Each row below holds a small network's activations on one input, seen along a few directions.
In each table, some parts of the input vary, and every possible input appears once, in random order.
A made-up example of a description, with smaller parts first: one of 8 places around a ring, together with either a single point or one of 9 places around a ring or (one of 3 separate values, together with one of 4 places along a line).
Shared parts are said once, and a part with two or three values counts as separate values.
In the rows, 100 means zero.

Other details of the inputs shift rows strongly along two fixed directions, in all tables alike. That doesn't count.
These rows show it; all are for the same input, with only those details redrawn:
[110, 94, 41, 125, 133, 122, 97, 76, 76, 69, 141, 62]
[98, 135, 48, 122, 117, 130, 98, 107, 58, 80, 142, 60]
[90, 122, 131, 99, 89, 83, 93, 134, 110, 134, 109, 107]
[99, 93, 123, 102, 102, 79, 93, 111, 121, 124, 109, 106]
[71, 195, 121, 101, 71, 110, 97, 178, 66, 137, 121, 91]
[123, 36, 61, 120, 142, 94, 94, 46, 117, 75, 126, 81]

A family of inputs:
r1: [104, 95, 144, 85, 75, 59, 106, 82, 139, 125, 66, 126]
r2: [95, 17, 57, 132, 109, 131, 137, 25, 99, 80, 88, 107]
r3: [112, 96, 70, 112, 109, 107, 101, 40, 89, 73, 107, 83]
r4: [81, 60, 37, 106, 114, 181, 114, 80, 55, 61, 97, 90]
r5: [116, 69, 126, 92, 76, 51, 113, 76, 137, 103, 59, 126]
r6: [90, 138, 136, 66, 85, 108, 87, 140, 101, 105, 70, 110]
r7: [71, 195, 121, 101, 71, 110, 97, 178, 66, 137, 121, 91]
r8: [72, 197, 123, 68, 69, 124, 93, 180, 59, 99, 77, 100]
r9: [104, 74, 136, 99, 80, 73, 90, 60, 146, 118, 82, 130]
r10: [102, 135, 58, 103, 109, 172, 82, 103, 56, 52, 125, 85]
r11: [75, 197, 125, 93, 79, 102, 104, 175, 57, 136, 116, 84]
r12: [109, 74, 130, 88, 84, 53, 109, 68, 139, 108, 64, 126]
r13: [120, 37, 139, 85, 116, 38, 105, 85, 158, 127, 80, 118]
r14: [108, 74, 146, 66, 86, 73, 92, 119, 134, 96, 48, 132]
r15: [113, 58, 128, 85, 110, 42, 109, 100, 138, 118, 83, 114]
r16: [113, 61, 61, 100, 131, 140, 74, 52, 100, 43, 107, 85]
r17: [111, 89, 112, 92, 96, 58, 115, 127, 110, 109, 87, 103]
r18: [65, 100, 119, 107, 78, 112, 132, 153, 81, 155, 88, 121]
r19: [109, 93, 123, 105, 101, 86, 97, 113, 119, 126, 116, 119]
r20: [119, 50, 145, 102, 84, 68, 94, 50, 161, 122, 82, 152]
r21: [100, 127, 62, 94, 121, 152, 82, 90, 56, 51, 109, 68]
Question: Changing only one part turns r15 into r8. The same change can be made to r13. Which row results?
Answer: r6
Question: What do these inputs look like to the network?
Answer: one of 3 separate values, together with either a single point or one of 6 places along a line
Question: Change only the choice among 3 separate values in r20. List by row number the other rows that result.
Answer: r10, r19

A family of inputs:
r22: [100, 98, 82, 84, 113, 118, 100, 109, 83, 83, 96, 91]
r23: [88, 95, 58, 119, 107, 142, 104, 73, 70, 76, 107, 81]
r24: [117, 102, 53, 121, 107, 99, 100, 62, 98, 73, 127, 80]
r25: [125, 25, 75, 115, 127, 79, 102, 33, 120, 64, 90, 93]
r26: [96, 161, 83, 95, 99, 127, 94, 137, 47, 76, 111, 78]
r27: [99, 146, 137, 81, 88, 86, 72, 142, 119, 115, 103, 104]
r28: [108, 113, 143, 85, 87, 59, 98, 96, 130, 127, 82, 116]
r29: [97, 85, 52, 145, 148, 94, 105, 112, 78, 118, 176, 48]
r30: [89, 195, 127, 76, 78, 101, 84, 156, 76, 114, 105, 93]
r31: [96, 130, 137, 89, 78, 64, 94, 107, 122, 124, 84, 108]
r32: [116, 102, 65, 98, 124, 103, 79, 69, 95, 58, 116, 70]
r33: [92, 112, 137, 103, 69, 70, 110, 117, 110, 125, 81, 116]
r34: [119, 62, 59, 127, 111, 97, 107, 60, 100, 68, 114, 93]
r35: [88, 113, 125, 79, 90, 104, 89, 152, 111, 115, 88, 111]
r36: [113, 64, 94, 86, 123, 109, 94, 103, 115, 89, 97, 104]
r37: [107, 45, 137, 90, 87, 62, 116, 95, 151, 137, 75, 146]
r38: [114, 30, 101, 88, 122, 82, 109, 62, 132, 93, 78, 113]
r39: [58, 171, 126, 93, 64, 133, 98, 154, 68, 125, 93, 106]
r40: [115, 77, 97, 112, 101, 83, 115, 74, 102, 95, 94, 102]
r41: [100, 144, 128, 95, 75, 73, 107, 109, 107, 129, 96, 105]
r42: [87, 110, 129, 90, 74, 85, 124, 125, 106, 137, 77, 119]
r43: [79, 123, 142, 79, 84, 118, 88, 136, 94, 124, 86, 123]
r44: [98, 168, 45, 109, 107, 127, 94, 95, 53, 60, 128, 52]
r45: [85, 102, 135, 102, 71, 105, 109, 117, 111, 141, 93, 139]
r46: [102, 86, 37, 120, 106, 124, 118, 81, 79, 73, 116, 82]
r47: [101, 85, 49, 97, 124, 129, 96, 88, 76, 57, 105, 72]
r48: [106, 175, 81, 93, 106, 127, 81, 135, 69, 82, 130, 72]
r49: [86, 87, 136, 80, 86, 78, 104, 117, 126, 122, 69, 121]
r50: [93, 86, 97, 105, 101, 122, 107, 81, 91, 102, 93, 106]
r51: [93, 43, 146, 103, 79, 79, 101, 84, 153, 138, 80, 151]
r52: [88, 109, 127, 120, 120, 64, 106, 157, 104, 173, 152, 89]
r53: [128, 55, 109, 91, 123, 63, 92, 45, 142, 89, 93, 106]
r54: [76, 154, 82, 103, 92, 154, 105, 122, 48, 94, 111, 88]
r55: [110, 97, 98, 99, 108, 95, 103, 91, 92, 83, 95, 98]
r56: [125, 26, 78, 109, 132, 82, 96, 36, 122, 58, 93, 94]
r57: [115, 78, 99, 104, 108, 85, 107, 77, 101, 89, 89, 101]
r58: [85, 141, 33, 119, 94, 142, 125, 107, 42, 75, 116, 60]
r59: [95, 80, 150, 82, 97, 109, 82, 123, 129, 126, 88, 135]
r60: [113, 94, 89, 114, 96, 94, 112, 92, 95, 94, 108, 107]
r61: [101, 52, 72, 103, 126, 131, 84, 60, 98, 66, 104, 92]
r62: [110, 121, 53, 120, 105, 103, 105, 64, 82, 73, 121, 65]
r63: [67, 165, 127, 90, 74, 144, 81, 173, 76, 121, 104, 107]
r64: [89, 106, 132, 83, 82, 85, 116, 124, 108, 131, 71, 119]
r65: [115, 50, 156, 84, 103, 61, 76, 108, 157, 111, 77, 132]
r66: [98, 88, 44, 111, 114, 123, 114, 77, 74, 68, 101, 72]
r67: [107, 28, 107, 110, 108, 96, 112, 45, 129, 109, 87, 122]
r68: [90, 195, 115, 99, 61, 97, 105, 149, 79, 130, 116, 103]
r69: [117, 96, 100, 96, 116, 107, 86, 113, 98, 80, 107, 98]
r70: [109, 52, 157, 79, 98, 53, 81, 97, 149, 109, 68, 131]
r71: [92, 78, 60, 125, 104, 133, 111, 61, 81, 83, 109, 87]
Question: What do these inputs look like to the network?
Answer: one of 2 separate values, together with either a single point or (one of 4 places along a line, together with one of 6 places along a line)
Question: Changing only the choice among 2 separate values turns r60 into r34. The same change can be made to r53. Which row results?
Answer: r44
Question: Changing only the choice among 2 separate values turns r71 into r67. The same change can be made to r61. Which row results?
Answer: r43
Question: Change only the choice among 2 separate values in r52. List by row number the other rows that result.
Answer: r29

A family of inputs:
r72: [111, 73, 55, 102, 128, 128, 99, 59, 79, 56, 105, 82]
r73: [111, 81, 46, 110, 115, 117, 106, 54, 90, 52, 104, 81]
r74: [86, 189, 55, 110, 92, 131, 111, 155, 34, 90, 134, 52]
r75: [93, 135, 151, 92, 78, 75, 92, 136, 112, 140, 104, 115]
r76: [121, 83, 46, 116, 132, 105, 104, 61, 92, 72, 133, 74]
r77: [72, 163, 155, 76, 62, 97, 101, 151, 97, 137, 73, 115]
r78: [81, 137, 144, 84, 61, 82, 103, 135, 108, 123, 74, 128]
r79: [105, 37, 139, 80, 101, 76, 85, 85, 145, 109, 69, 136]
r80: [114, 67, 57, 108, 129, 139, 96, 71, 85, 50, 110, 88]
r81: [112, 46, 145, 96, 109, 50, 80, 78, 160, 120, 91, 123]
r82: [95, 157, 84, 106, 96, 107, 104, 127, 68, 105, 128, 85]
r83: [121, 71, 79, 107, 104, 98, 104, 56, 110, 77, 88, 100]
r84: [78, 152, 154, 77, 66, 114, 94, 170, 100, 131, 80, 128]
r85: [120, 48, 143, 95, 107, 53, 89, 74, 160, 125, 96, 123]
r86: [91, 124, 144, 89, 78, 65, 104, 150, 110, 138, 94, 110]
r87: [82, 188, 56, 117, 101, 136, 110, 155, 32, 99, 135, 56]
r88: [115, 57, 78, 116, 133, 85, 104, 77, 106, 93, 114, 88]
r89: [79, 164, 153, 89, 70, 81, 85, 160, 110, 145, 99, 110]
r90: [106, 38, 137, 78, 101, 78, 85, 84, 150, 111, 68, 134]
r91: [94, 25, 132, 106, 93, 81, 115, 75, 146, 139, 80, 138]
r92: [70, 145, 53, 128, 87, 158, 123, 122, 34, 99, 127, 78]
r93: [122, 82, 50, 117, 112, 116, 106, 50, 82, 55, 103, 83]
r94: [108, 78, 57, 108, 125, 122, 103, 52, 81, 56, 103, 75]
r95: [112, 59, 86, 92, 120, 108, 97, 62, 110, 78, 89, 100]
Question: What do these inputs look like to the network?
Answer: one of 2 separate values, together with either a single point or one of 5 places along a line or one of 6 places along a line
Question: Changing only the choice among 2 separate values turns r83 into r93. The same change can be made to r95. Which row results?
Answer: r72
